A small network was trained on invented records. Each row is its activation on one of them, seen along a few directions.
Records have a field called V. Each example row is followed by its value.
The largest differences between rows may come from other fields.
(in the rows, 500 means zero)
Strong random noise was added to every row along 8 fixed directions; ignore it. To show where, here is one row again and again, with new noise each time:
357; 493; 352; 548; 275; 789; 265; 592; 234; 591; 373; 576; 254; 527; 703; 563; 413; 281; 756; 292; 276; 421; 763; 129; 325; 448; 372
470; 507; 363; 622; 321; 613; 161; 594; 452; 424; 660; 469; 390; 529; 708; 348; 645; 385; 600; 453; 564; 420; 479; 432; 384; 444; 541
769; 500; 588; 510; 477; 531; 417; 518; 506; 368; 551; 432; 528; 548; 518; 388; 660; 569; 607; 506; 664; 446; 397; 374; 475; 412; 518
372; 425; 364; 492; 411; 460; 242; 276; 638; 514; 547; 542; 482; 566; 541; 687; 458; 551; 461; 358; 595; 566; 311; 890; 548; 513; 554
368; 234; 412; 461; 471; 297; 489; 253; 572; 654; 674; 599; 115; 404; 699; 707; 630; 395; 452; 712; 453; 521; 416; 250; 583; 587; 348
442; 348; 396; 484; 594; 544; 405; 653; 409; 600; 541; 674; 506; 583; 492; 594; 366; 519; 561; 615; 509; 489; 288; 440; 629; 682; 487
760; 560; 579; 514; 392; 518; 584; 416; 531; 467; 333; 371; 312; 526; 497; 577; 665; 548; 548; 541; 541; 534; 464; 201; 370; 340; 491
508; 628; 471; 463; 270; 555; 483; 281; 514; 481; 290; 322; 430; 348; 465; 519; 490; 308; 477; 255; 358; 546; 833; 479; 243; 406; 462
494; 310; 459; 148; 669; 318; 412; 59; 464; 262; 683; 581; 718; 455; 534; 415; 252; 539; 487; 276; 495; 610; 684; 818; 523; 654; 366
535; 648; 498; 552; 404; 396; 669; 514; 704; 599; 343; 260; 640; 216; 178; 448; 543; 290; 206; 593; 477; 548; 558; 656; 386; 622; 626

531; 444; 478; 492; 387; 365; 319; 352; 581; 371; 819; 369; 467; 281; 639; 195; 757; 277; 447; 536; 591; 438; 643; 490; 396; 539; 453
v14
708; 456; 710; 414; 486; 461; 763; 235; 515; 546; 362; 469; 293; 488; 514; 678; 632; 577; 601; 456; 437; 511; 637; 164; 486; 312; 312
v3
692; 466; 650; 513; 473; 598; 285; 673; 418; 395; 694; 455; 710; 361; 494; 144; 666; 335; 701; 443; 651; 279; 619; 376; 522; 551; 448
v4
484; 447; 377; 643; 586; 304; 474; 638; 589; 368; 922; 487; 362; 582; 747; 258; 773; 585; 325; 885; 650; 505; 205; 438; 536; 485; 622
v13
504; 674; 550; 578; 390; 650; 525; 619; 528; 602; 275; 397; 653; 418; 284; 503; 454; 402; 490; 353; 455; 469; 621; 637; 422; 487; 559
v8
414; 398; 526; 526; 568; 408; 615; 462; 557; 625; 601; 589; 393; 505; 547; 616; 558; 543; 456; 618; 482; 488; 413; 473; 642; 505; 438
v15
539; 626; 537; 568; 403; 579; 547; 516; 546; 546; 378; 406; 534; 486; 411; 515; 548; 479; 484; 401; 476; 495; 562; 554; 425; 408; 529
v3
293; 407; 268; 519; 559; 365; 513; 696; 474; 615; 662; 541; 441; 335; 494; 384; 439; 265; 279; 850; 410; 541; 440; 407; 495; 834; 537
v9
349; 397; 337; 515; 433; 335; 334; 305; 677; 535; 663; 501; 383; 466; 581; 596; 571; 462; 344; 571; 580; 574; 311; 742; 525; 574; 549
v9
691; 514; 617; 575; 307; 614; 308; 486; 483; 461; 490; 429; 312; 513; 637; 476; 768; 462; 726; 432; 631; 385; 509; 230; 435; 314; 446
v4
435; 437; 500; 452; 459; 412; 400; 341; 601; 538; 523; 486; 505; 384; 466; 567; 504; 424; 457; 469; 544; 507; 490; 666; 549; 583; 493
v2
626; 448; 672; 537; 456; 290; 600; 285; 721; 517; 600; 396; 275; 405; 566; 573; 849; 540; 440; 678; 652; 476; 384; 388; 565; 372; 471
v11
644; 594; 526; 575; 308; 622; 210; 381; 592; 393; 378; 423; 407; 681; 577; 632; 632; 668; 651; 302; 712; 512; 305; 656; 433; 261; 604
v2
528; 606; 622; 551; 475; 574; 646; 540; 517; 553; 326; 455; 592; 477; 374; 561; 474; 510; 517; 369; 443; 447; 609; 503; 517; 381; 515
v7
493; 489; 517; 619; 483; 401; 565; 578; 601; 566; 554; 461; 327; 468; 539; 541; 682; 492; 417; 747; 556; 476; 330; 352; 557; 475; 564
v5
639; 470; 600; 476; 625; 535; 683; 597; 371; 485; 456; 567; 389; 618; 561; 518; 516; 638; 617; 636; 465; 492; 479; 129; 528; 429; 427
v6
736; 510; 524; 318; 785; 399; 817; 531; 404; 346; 437; 523; 589; 649; 396; 429; 341; 750; 413; 722; 502; 687; 394; 382; 476; 584; 502
v3
461; 747; 351; 758; 344; 521; 497; 785; 590; 495; 438; 288; 374; 474; 498; 367; 672; 411; 294; 743; 514; 538; 379; 443; 296; 438; 758
v5
478; 249; 497; 368; 653; 543; 311; 475; 285; 429; 766; 760; 442; 644; 762; 458; 442; 588; 774; 478; 528; 427; 486; 331; 646; 565; 307
v8
456; 451; 577; 472; 478; 662; 335; 555; 318; 449; 554; 581; 597; 475; 597; 392; 437; 398; 750; 256; 435; 328; 750; 386; 539; 462; 391
v5
527; 305; 728; 348; 497; 377; 694; 226; 582; 723; 453; 511; 562; 135; 297; 644; 518; 246; 518; 399; 396; 377; 782; 366; 658; 632; 248
v9
513; 582; 533; 689; 384; 635; 448; 618; 630; 655; 321; 507; 524; 637; 379; 755; 546; 619; 530; 401; 601; 455; 219; 673; 608; 359; 624
v1
510; 341; 642; 494; 528; 431; 403; 347; 598; 540; 657; 588; 465; 499; 576; 600; 641; 567; 615; 469; 640; 395; 396; 567; 703; 455; 420
v11
386; 460; 455; 549; 599; 578; 422; 609; 496; 554; 546; 666; 627; 702; 488; 611; 364; 689; 539; 434; 560; 499; 275; 793; 673; 508; 552
v15
556; 619; 592; 493; 523; 531; 701; 520; 502; 484; 368; 422; 675; 454; 348; 452; 433; 503; 447; 382; 415; 497; 669; 551; 467; 433; 512
v13
546; 436; 501; 425; 622; 288; 530; 342; 662; 391; 631; 479; 647; 501; 439; 493; 500; 625; 340; 561; 634; 568; 305; 784; 601; 556; 584
v10
716; 298; 700; 356; 639; 417; 610; 366; 525; 568; 509; 597; 551; 476; 382; 638; 531; 595; 610; 560; 608; 459; 373; 368; 715; 579; 352
v14
518; 431; 569; 491; 585; 216; 589; 421; 734; 505; 782; 398; 629; 236; 393; 303; 704; 389; 257; 744; 637; 478; 444; 708; 599; 675; 528
v8
519; 528; 521; 451; 519; 551; 509; 637; 494; 580; 314; 474; 768; 348; 208; 489; 316; 368; 465; 462; 482; 469; 539; 610; 528; 707; 552
v12
326; 410; 385; 598; 417; 568; 223; 701; 412; 582; 670; 576; 392; 425; 652; 405; 558; 287; 587; 595; 500; 370; 487; 357; 528; 634; 488
v2
305; 703; 281; 559; 389; 661; 422; 661; 304; 393; 433; 435; 422; 537; 650; 300; 359; 368; 474; 412; 284; 567; 800; 439; 190; 457; 561
v6
693; 691; 691; 653; 372; 538; 738; 598; 629; 634; 196; 307; 356; 444; 324; 633; 720; 508; 461; 627; 536; 480; 441; 278; 433; 330; 574
v11
480; 723; 514; 806; 216; 677; 513; 627; 621; 669; 273; 356; 306; 565; 500; 682; 727; 491; 495; 418; 475; 437; 429; 425; 404; 195; 621
v13
444; 431; 579; 461; 585; 427; 655; 524; 441; 541; 627; 517; 511; 320; 520; 362; 530; 353; 486; 587; 382; 414; 736; 296; 536; 579; 383
v6
430; 447; 430; 689; 386; 530; 257; 594; 600; 553; 642; 530; 385; 583; 636; 571; 687; 520; 534; 548; 646; 404; 211; 550; 592; 421; 600
v10
488; 635; 260; 536; 460; 599; 237; 676; 447; 341; 477; 450; 580; 647; 509; 350; 387; 547; 442; 537; 593; 627; 334; 737; 316; 588; 707
v4
337; 786; 260; 648; 189; 690; 279; 597; 554; 545; 170; 312; 503; 468; 378; 565; 381; 329; 376; 309; 421; 593; 552; 787; 210; 480; 728
v12
712; 442; 630; 344; 561; 180; 792; 191; 702; 470; 442; 336; 436; 273; 344; 543; 617; 474; 282; 720; 546; 608; 505; 380; 477; 574; 465
v12
646; 544; 474; 368; 807; 606; 506; 735; 235; 166; 581; 609; 863; 783; 516; 201; 217; 778; 610; 444; 534; 542; 475; 559; 502; 523; 577
v7
751; 577; 601; 427; 703; 400; 689; 585; 586; 355; 425; 430; 848; 554; 220; 418; 404; 710; 367; 592; 658; 574; 285; 722; 577; 563; 659
v10
568; 653; 488; 493; 441; 693; 580; 643; 445; 621; 89; 452; 646; 517; 195; 641; 280; 481; 508; 385; 415; 568; 520; 551; 402; 555; 564
v14
422; 432; 459; 420; 578; 435; 502; 383; 526; 473; 556; 574; 613; 535; 490; 554; 369; 561; 451; 402; 487; 544; 474; 719; 584; 541; 486
v1
730; 532; 764; 585; 481; 453; 647; 552; 649; 517; 569; 351; 703; 300; 325; 339; 760; 416; 483; 498; 614; 319; 554; 436; 588; 426; 500
v1
528; 607; 493; 538; 502; 416; 713; 412; 628; 510; 391; 407; 418; 555; 447; 600; 545; 630; 327; 584; 478; 630; 424; 573; 432; 391; 579
v15
533; 646; 559; 542; 508; 632; 693; 620; 446; 561; 208; 483; 559; 585; 350; 634; 365; 588; 515; 410; 399; 522; 538; 459; 477; 395; 553
v7

Which value of V does each new row have?
461; 362; 498; 347; 746; 288; 585; 333; 538; 395; 717; 598; 602; 541; 537; 465; 414; 657; 400; 598; 551; 580; 414; 705; 641; 608; 475
v6
555; 442; 594; 480; 658; 609; 480; 657; 366; 467; 564; 646; 650; 653; 515; 462; 417; 653; 687; 452; 545; 410; 435; 473; 651; 492; 463
v6
317; 489; 394; 512; 542; 270; 520; 354; 681; 438; 762; 433; 610; 386; 527; 362; 546; 448; 211; 543; 508; 548; 507; 875; 521; 561; 580
v13
602; 589; 552; 512; 575; 629; 640; 695; 408; 525; 233; 529; 581; 622; 348; 602; 342; 628; 567; 511; 463; 518; 429; 379; 512; 475; 569
v5
550; 299; 596; 462; 632; 362; 530; 292; 599; 489; 687; 656; 407; 672; 642; 699; 606; 770; 561; 528; 645; 485; 225; 540; 759; 379; 428
v13
661; 520; 668; 345; 436; 602; 555; 275; 417; 497; 171; 478; 460; 490; 416; 701; 394; 523; 694; 249; 428; 515; 713; 337; 442; 400; 365
v2
957; 404; 921; 405; 603; 540; 614; 455; 571; 557; 328; 519; 709; 502; 212; 658; 615; 685; 747; 446; 754; 363; 314; 386; 761; 451; 405
v4
568; 515; 569; 522; 497; 514; 613; 550; 484; 525; 485; 461; 546; 429; 448; 447; 547; 436; 505; 493; 447; 438; 592; 351; 496; 479; 466
v1
658; 615; 684; 748; 481; 651; 537; 880; 578; 592; 472; 456; 721; 548; 322; 439; 681; 569; 564; 517; 665; 300; 278; 518; 661; 382; 632
v13
440; 569; 466; 587; 372; 699; 435; 645; 326; 532; 363; 515; 324; 545; 632; 527; 486; 412; 671; 416; 352; 428; 666; 166; 386; 375; 473
v5
495; 720; 348; 556; 361; 770; 348; 574; 373; 388; 281; 457; 501; 742; 554; 504; 356; 609; 592; 233; 436; 601; 564; 622; 247; 322; 598
v3
716; 656; 332; 384; 605; 487; 494; 581; 397; 185; 411; 392; 557; 690; 487; 290; 365; 689; 399; 668; 582; 746; 370; 514; 234; 564; 673
v4
364; 442; 457; 356; 498; 640; 529; 479; 331; 683; 234; 637; 564; 441; 347; 707; 155; 370; 600; 304; 279; 526; 719; 473; 512; 671; 357
v14
557; 335; 465; 332; 677; 537; 294; 435; 278; 263; 744; 714; 489; 768; 785; 393; 399; 723; 750; 433; 586; 518; 448; 451; 558; 489; 379
v8
655; 469; 498; 515; 439; 451; 426; 427; 563; 444; 561; 446; 350; 545; 578; 499; 689; 554; 518; 618; 636; 532; 331; 380; 454; 451; 507
v14
